Each row below holds a small network's activations on one input, seen along a few directions.
Each table varies a few parts of the input and shows all the possible inputs, shuffled.
A made-up example of a description, with smaller parts first: one of 5 places around a ring, together with either a single point or one of 11 places around a ring or (one of 2 separate values, together with one of 6 places along a line).
Shared parts are said once, and a part with two or three values counts as separate values.
In the rows, zero is written as 128.

Other details of the inputs shift rows strongly along two fixed directions, in all tables alike. That doesn't count.

Rows:
r1: [128 137 108 141  84 182 154 133 138 162 115  36 111  70  68]
r2: [153 125 103 112  99 101  68 139 147  90 166 147 120 115 114]
r3: [150 116  71 116 129  99  66 147 121 106 137 141 151 110 169]
r4: [152 123  98 111 105 125  83 143 132  77 171 145 122 107 109]
r5: [169 114 103 106 101 117  96 135 151  91 160 166 133  92 132]
r6: [122 132 115 127  75 176 156 137 135 155 122  25 110  73  60]
r7: [ 99 131 171 137 144 161 197 109 105 179  88 102 121 148 131]
r8: [171 113 100 114 105 121  93 128 152  94 157 165 132  87 136]
r9: [ 96 130 170 145 146 162 192 114 109 179  84 110 125 144 134]
r10: [130 135 110 133  87 146 124 132 156 159 127  65 119  95  82]
r11: [147 117  65 107 126  97  60 155 123  97 138 150 148 108 167]
r12: [170 120 109 116 109 116  94 134 145  81 150 157 141  95 120]
r13: [100 131 163 149 156 140 180 102 123 182  91 124 126 152 143]
r14: [166 119 104 107 113  96  75 129 161 105 165 178 133  98 140]
r15: [151 126 102 123 110 104  81 136 146  86 168 159 130 121 123]
r16: [153 118 102 119 115 118  89 142 138  67 175 146 138 114 111]
r17: [106 130 152 135 175 122 129 124  97 100 143 189 127 192 168]
r18: [135 132 116 117  79 139 143 123 156 154 116  76 125  68  85]
r19: [116 125 158 126 170  98 136 107 116 118 129 199 133 180 176]
r20: [100 118 123 130 184  94 105 141  87 121 110 167 144 181 207]
r21: [108 126 151 145 175 124 125 130 100 103 138 193 129 189 170]
r22: [107 136 173 144 156 156 194 112 102 163  82 101 129 154 118]
r23: [105 131 157 143 173 104 117 120 101 108 138 189 127 196 160]
r24: [138 139 109 144  97 173 153 132 141 147 120  48 123  82  70]
r25: [161 122 106  94 105  95  78 130 156  98 165 166 129  97 128]
r26: [111 130 151 154 176 109 117 117 112 117 138 191 133 193 169]
r27: [131 142 111 129  88 167 160 134 137 136 122  42 119  84  63]
r28: [114 135 168 149 158 154 194 116 113 166  85 112 131 153 130]
r29: [105 123 159 138 171 102 115 124 118 114 136 183 121 200 171]
r30: [ 94 135 168 136 151 138 187 102 113 179  89 113 120 155 129]
r31: [ 95 130 173 133 153 133 174 113 123 182  96 115 118 155 141]
r32: [ 93 142 162 143 150 134 159 118 118 159 104 111 111 178 134]
r33: [115 132 167 159 162 158 192 110 113 170  82 110 128 149 133]
r34: [165 125  96 123 118 120  90 144 143  68 169 156 135 113 121]
r35: [161 106 109 101  99 117  93 133 146  90 165 157 139  92 123]
r36: [161 125 107  94 106  91  81 131 159  95 165 165 127  95 132]
r37: [140 128 119 116  72 169 159 124 140 164 111  48 118  57  70]
r38: [117 130  83 113 100 132 117 150 119 151  96  52 131  82 121]
r39: [ 91 146 160 146 148 135 170 116 111 155 108 108 117 174 131]
r40: [138 113  68 107 121  95  56 149 118  87 131 141 138 106 158]
r41: [134 123 117 114  76 138 148 123 156 157 121  63 121  67  81]
r42: [171 121 112 111 109 113 103 130 140  81 152 150 138  99 117]
r43: [105 126 159 143 172 103 121 121 108 108 141 184 128 197 168]
r44: [169 124 104  99 110  94  78 132 161 103 166 175 132 102 137]
r45: [148 128 105 124 108  99  75 139 142  83 167 160 131 116 120]
r46: [141 133 116 107  89 125 122 133 162 146 130 100 128  77 101]
r47: [ 99 140 159 149 153 138 154 121 120 168 106 120 117 177 138]
r48: [145 125 123 122  80 159 157 129 144 148 114  53 128  69  70]
r49: [ 81 132 133 143 172 132 151 137  82 175  71 103 141 164 175]
r50: [116 130 151 149 183 121 131 131 102  95 136 191 139 190 162]
r51: [ 92 139 163 150 150 133 153 124 119 163 103 118 118 174 133]
r52: [ 92 136 158 153 154 168 179 126 101 166 105 102 117 163 129]
r53: [123 125 156 132 173 101 134 113 120 128 130 203 137 181 179]
r54: [131 138 112 132  92 168 155 138 134 138 121  42 122  85  57]
Each input here is: one of 6 places along a line, together with either a single point or (one of 2 separate values, together with one of 4 places along a line).
- Changing only the place on the line of 6 turns r7 into r5. The same change can be made to r42. Which row results? => r28
- Changing only the place on the line of 6 turns r51 into r2. The same change can be made to r49. Which row results? => r40
- Which other rows agree with r43 in the place on the line of 6? List them by row number. => r6, r16, r20, r29, r31, r35, r41, r48
- Which other rows does r51 become when the choice among 2 separate values takes its other values? List them by row number. => r46
- Which other rows agree with r13 in the place on the line of 6? List them by row number. => r1, r3, r8, r10, r14, r24, r26, r33
